These are the activations of a small neural network, seen along a few directions. Each row is one input.
Each table varies a few parts of the input and shows all the possible inputs, shuffled.
A made-up example of a description, with smaller parts first: values(3) and (point or ring(11) or (line(4) and ring(8))).
Shared parts are said once, and a part with two or three values counts as separate values.

A family of inputs:
R1: [-51 -36 101  28 -19 -54 -23  65 -23  20  13   9  29  22  19]
R2: [-18  20 -70  27  14  48  31   3   0  57 -37  37  -4  31   3]
R3: [-16 -14  -1  -2 -19  -4 -79 -25 -30  69  40  15  14  33  24]
R4: [ 59 -23  -6   0  -7 -45 -36 -82  46 -51   5 -61  -1 -24 -19]
R5: [-59  -3  87  35   0  22  55  89 -30  27 -13  75   4   3  -5]
R6: [-25  23 -30   1  18  72  29  19 -20  71  -3  67   4  12  -3]
R7: [ 37   3  -2 -66  -3 -29 -42 -35 -13 -48  61 -41 -24 -23  -1]
R8: [ 49   7 -61 -29  15  69  50 -16  -8 -35  -6 -18 -17 -27 -54]
R9: [ -5 -13 -26  23 -19 -23 -75 -38 -24  62  23  -3  14  50  39]
R10: [-23 -27 -36  20 -29 -31 -78 -40   9  42  -8 -22  -1  56  18]
R11: [ 32  32 -37 -64  37  55  49 -13  -1 -48   9  14 -34 -25 -46]
R12: [ 64 -21 -24   4 -28 -28 -35 -69  30 -46  14 -75  -1  -5 -23]
R13: [ 62 -33 -40 -30 -22  -3 -52 -60 -23 -32  46 -66  -7 -18 -29]
R14: [-54 -33  81  37 -10 -75 -35  67  -9  11  -9  -6  33  24  45]
R15: [ 30  44 -22 -58  34  47  63   2  -6 -53   8   6 -35 -35 -27]
R16: [-17  26 -46  17  21  64  31  10 -25  73  -6  61   7  17   3]
R17: [ 52  20 -34  -1  17  29  66 -44  47 -50 -44 -21 -15 -43 -49]
R18: [ 40  -7 -19 -72   1 -20 -51 -51  -8 -44  62 -32 -25 -17 -17]
R19: [ 54 -12  17 -11  -2 -56 -31 -70  47 -58  13 -59   0 -41   0]
R20: [-34  11 -73  23   3  45  28   2  20  45 -53  27 -11  35 -14]
R21: [-54 -27  66  46  -6 -83 -47  64   2   2 -22 -15  45  21  58]
R22: [ 27  51  -8 -23  15  23  75   4  35 -64 -13 -19 -23 -35  -4]
R23: [-65   0  58  47  11 -12  44  95  -8  11 -47  53  18   0  27]
R24: [-54 -35  91  36 -14 -62 -29  66 -16  18   1   2  32  23  34]
R25: [ -6 -12 -15  15 -15 -13 -78 -36 -37  70  37  10  17  38  33]
R26: [-43  11 -25 -16  14  68  22  25  -9  61  -7  69  -6  11  -5]
R27: [ 48  -4  15 -22 -13 -55 -22 -48  28 -58  19 -71  -1 -41  16]
R28: [ 38  39  -8 -19  19  19  80 -12  35 -63 -31 -23 -15 -56 -12]
R29: [ -7 -18 -34  26 -19 -30 -77 -41 -11  53   7 -14   7  52  35]
R30: [-15  25 -59  25  15  55  33   8 -13  66 -18  48   4  28   7]
R31: [ 51  22 -51   8   6  41  54 -29  42 -43 -33 -30 -16 -20 -51]
R32: [ 46  32  -6  -8  29  17  74 -35  51 -62 -33 -11 -15 -57 -28]
R33: [ 38   9  11 -29 -23 -49 -27 -31  25 -55  33 -72 -10 -21  24]
R34: [-51 -35 109  24 -28 -37 -19  62 -32  28  27  20  22  24   7]
R35: [-64  -2  69  46   9   1  49  94 -16  18 -38  61  16  -1  18]
R36: [-66   8  44  53  13 -21  36  94   2   2 -62  45  31  -3  38]
R37: [-34 -25   5 -22 -24  -8 -85 -16 -19  57  35  16   3  32  20]
R38: [ 42  22 -58 -52  22  65  48 -15  -1 -39   3   4 -31 -13 -56]
R39: [ 54 -22 -41 -58 -19  -8 -52 -55 -15 -36  50 -46 -20  -7 -29]
R40: [-61  -4  79  39   5   7  52  92 -22  20 -26  66  12  -1   5]
Q: Changing only one part turns R6 into R3. The same change can be made to R36. Which row results?
A: R21
Q: What is each input in this table made of?
A: values(2) and (line(5) or line(6) or ring(9))
Q: A walk changes only the ring(9) part. It starts at R33 and steps to R7. List the rest of the walk in order.
A: R18, R39, R13, R12, R4, R19, R27
Q: Change only the values(2) part in R5. List by row number the other rows that result.
A: R34

A family of inputs:
R41: [ 17   5   5  10  -4 -45  -8 -42  37 -22 -11 -32   9 -27  32]
R42: [ 34  27  27 -27  26   9  42  -1   9 -46  10   1 -12 -50  -6]
R43: [ 15  -4 -29 -35  -8  38   1 -32  -5  -1  14  15 -22 -10 -34]
R44: [ 30 -16  15   7   5 -12  13 -25  27 -33  -6 -26   5 -29 -27]
R45: [ 13 -12 -23 -20   6  -6   2  -7  15 -31  -6 -29  -9  -1 -29]
R46: [ 27  -4  12  24  -9 -30  -2 -39  35 -34  -8 -28   6 -10  -9]
R47: [ 20 -16 -33 -20  -1  25 -16 -40   8  14  12  -2  -5   0 -33]
R48: [ 14  31 -24 -54  15  44  18 -21  -6  -1  36  29 -17 -23 -15]
R49: [ 31  -3 -29 -12  -7  26  18 -12 -24 -17  12 -11 -15 -13 -26]
R50: [ 23   9 -40   9  -5 -18 -29 -34   0  11   6 -33   2   0  35]
R51: [ 22  -4 -35   0 -11   8 -37 -50  15  15  10  -5  -6  20 -14]
R52: [-43  17  39  64  13   4  57  75  17  31 -49  61  14  -8   8]
R53: [ 12  -2 -18 -35   2   8  16   3   3 -46  -7 -13 -27  -9 -28]
R54: [ 32  -2 -34  22 -12  -4 -19 -33  -2  -2   8 -30  -1  16  -7]
R55: [ 30  32 -22 -32  15  33  35   1 -25 -17  33   1 -11 -27  -7]
R56: [-27 -28  93  25 -12 -68 -41  50 -22  29  18  22  34  24  26]
R57: [ 13   8 -39 -13  -3  -5 -47 -51  18  29   9  -8  -4   4  27]
R58: [ 14  32 -11 -55  24  13  32  15   0 -44  12  -2 -25 -23 -10]
R59: [ 31  -6  21  -7   4   3  27 -15  14 -47  -7 -10 -13 -37 -25]
R60: [ 32 -14 -33   3  -2  12   2 -21 -10  -2  10 -27   1  -4 -26]
R61: [-42 -25  73  25 -29 -24 -50  49 -49  46  37  -1  20  45  38]
R62: [ 12  -1 -25  -2  -6 -24 -16 -20  23 -32  -8 -32 -10  17 -10]
R63: [-63   2   7  27   0  60  47  42  -2  60 -48  72  30  35  21]
R64: [-60 -29  74   5 -27 -41 -49  63 -31  24  20  -2  12  42  34]
R65: [-66 -46  49   9 -21 -16 -76  27 -34  45  30  33  30  25  34]
R66: [-49  26   1  61  29  25  52  61 -29  58 -51  56  14  20  11]
R67: [-75  16  10  39  20  26  52  78  -7  34 -67  38   4  21   8]
R68: [  1   9 -32 -16   0 -39 -24 -23  24 -20 -10 -36  -7   0  32]
Q: Changing only one part turns R45 into R60. The same change can be made to R62. Which row results?
A: R54
Q: What is each input in this table made of?
A: line(4) and (values(2) or line(5))
Q: Change only the line(4) part in R53. List by row number the other rows that result.
A: R43, R49, R59
Q: A walk changes only the line(5) part. It starts at R42 and steps to R59. List the rest of the walk in order.
A: R44, R46, R41

A family of inputs:
R69: [-42   2 -10  60  15  47  38  18   6  85 -48  73  26  17  -4]
R70: [-40  -4  26  75  16  21  61  43  10  34 -67  72  22  -7  -5]
R71: [-48  30  23 -14   9  12  30  89 -44  24  13  31   2   4  50]
R72: [ 64 -22  62 -44  -5 -54 -21 -26   7 -96  48 -68   4 -80 -20]
R73: [-40 -41  37  62 -16 -50 -74  -2 -10  83  -5  12  50  41  52]
R74: [  33   -2   36  -81    4  -19   10  -12   36 -104   17  -42  -26  -71
  -36]
R75: [  64   31 -114  -97   32   48  -21  -68  -36  -22   52  -11  -39  -11
  -25]
R76: [  38   -2 -109  -11   -4   18    6  -14    7  -51  -30  -71  -13   13
  -26]
R77: [-35 -22  97  16 -32 -42 -35  45 -49  39  50   3  25   9  45]
R78: [ 81  19 -85 -69  24  96  23 -94 -24   2  42  16 -45 -23 -80]
R79: [-58   9   0  46  27 -21  17  68  -7  15 -61  41  21   3  50]
R80: [-33  -2  68  51  14  22  85  80 -12  -2 -32  60   8  14 -37]
R81: [-50  11  44  21  25 -21  42 108 -29 -22 -25  28   7  24  18]
R82: [-68  -1  70 -21 -21  -9  -7  62 -22  33  26  31  -7  17  28]
R83: [  90   18  -18   13  -15  -63  -35 -117   60  -45   20  -92   -2  -31
   27]
R84: [-47  29 -34  -1   8  33 -10  53 -40  61   5  45   7  35  44]
R85: [ 57 -57 -44  19 -41 -34 -64 -50   8 -36  12 -97  11  19 -29]
R86: [  80  -26  -46  -65   -7   -3  -92 -109  -40  -11  100  -39  -18   -9
  -30]
R87: [-74 -19   7  26  -3 -17 -45  13  17  77 -27  41  17  45  31]
R88: [  88   60  -53    8   13   39   76 -102   74  -41  -30  -38  -25  -48
  -27]
R89: [ 27 -37 -71 -15 -31  -2 -32 -39  34 -43 -17 -73 -24  29 -50]
R90: [ 72  71 -81 -23  20  -8  36 -78  61 -62 -21 -65 -19 -34  31]
R91: [-29  16  48  16  -3  56  74  63 -28  45   6  61   3  -6  -3]
R92: [-39 -43  73  75 -15 -75 -48  27  -9  35 -25  13  44  14  48]
R93: [-36 -38 115  50 -18 -76 -23  67 -31  -2  12  -1  31  31  15]
R94: [  50   -5  -75 -101    4   27  -60  -94  -13  -15   70  -11  -50    2
  -49]
R95: [-65  -4  11  -7 -22  12 -49  23 -16  70  20  45  -2  51  24]
R96: [-32 -27  40  30 -34 -21 -78   7 -43  76  42  15  32  44  44]
R97: [ 52 -12 -79  17 -10  64  50 -40  21 -31 -40 -43 -17   1 -84]
R98: [-74 -23  46  40  -2 -42 -20  42  18  26 -48  40  12  18  29]
R99: [-59  14 -38  31  26   3  -8  42  -9  65 -40  43  25  28  51]
R100: [-70 -19  89  13  -6 -42   4  82  -4 -12 -12  28  -2  38  -5]
R101: [  59   39  -45  -26   -7  -30   -1 -105   87  -52   -8  -68  -30  -21
    8]
R102: [ 65  14  21 -45  24  49  88 -16  30 -92  -3 -14 -19 -95 -65]
R103: [  48   28   -5  -77   33    3   47   10   14 -112    4  -41  -15  -83
  -10]
R104: [-29  16  -8  28  -3  78  35  28 -25  82  -2  75   7  24 -10]
Q: Changing only one part turns R102 into R72. The same change can be made to R91. Which row results?
A: R77
Q: What is each input in this table made of?
A: line(4) and (values(4) or ring(5))
Q: Change only the values(4) part in R102. List by row number the other rows that result.
A: R78, R88, R97
Q: Change only the line(4) part in R86. List by row number the other rows that result.
A: R75, R78, R94

A family of inputs:
R105: [-63 -12 108  59  -6 -60   3  76   6  20 -33  22  41  19  43]
R106: [ -9  49 -59  68  28  80 106   1  43  38 -96  57   6  -3  -2]
R107: [ 68 -10 -55 -12  11  -8  -8 -56  11 -50  -2 -62  -3 -22 -25]
R108: [ 60  25 -31 -57  20   7  -9 -71   2 -27  41 -15 -16 -43  -3]
R109: [-19  49 -17 -50  44  57 114  81 -10 -46 -30  43 -32 -35 -26]
R110: [ 48   3 -18 -47   8  19  -5 -79  20 -17  29  -9 -26 -33 -37]
R111: [ 60 -11 -55 -14   3  -1  -1 -46  11 -57  -1 -55 -15  -4 -42]
R112: [-69 -28  50  17  -5  24 -21  77 -55  61   9  69  25  35   9]
R113: [-61 -26  98  51 -16 -13  19  95 -41  21  -2  53  22   3  14]
R114: [-74 -15  69  49  -2 -70 -18  63  11  15 -44  32  20  12  58]
R115: [-54 -17 114  62 -14 -35  23  88 -17  34  -5  29  42  18  32]
R116: [-81 -18  14  31   3 -40 -63  47   6  65 -21  39  25  45  47]
R117: [ 65  36 -40 -56  14  -2 -13 -58   3 -47  43 -40 -19 -34   6]
R118: [-65 -14  28  24 -12  27 -19  66 -65  77   9  71  17  45  20]
R119: [ 46  -6 -21 -37  -7  23   2 -70  28 -25  18 -24 -31 -13 -58]
R120: [-64 -10  20  39 -10   1 -22  45 -48  97   5  50  16  56  35]
R121: [ 63  -6 -51 -21   2  -4 -13 -65  18 -43   4 -63  -4 -37 -22]
R122: [ 58   8 -41 -48 -19   5 -11 -58  29 -51  26 -68 -26 -23 -15]
R123: [-75  -9  11  49 -11 -23 -39  38 -17  88  -9  37  24  63  53]
R124: [ 59  -4 -45 -35 -16   2 -13 -67  27 -47  12 -65 -14 -33 -21]
R125: [ 48  -8 -38 -21 -11  11   0 -54  25 -49   6 -41 -26   4 -62]
R126: [ 61  28 -41 -53  -2  -1 -11 -53  14 -57  40 -59 -27 -20  -4]
Q: What is each input in this table made of?
A: values(2) or ring(9) or ring(11)
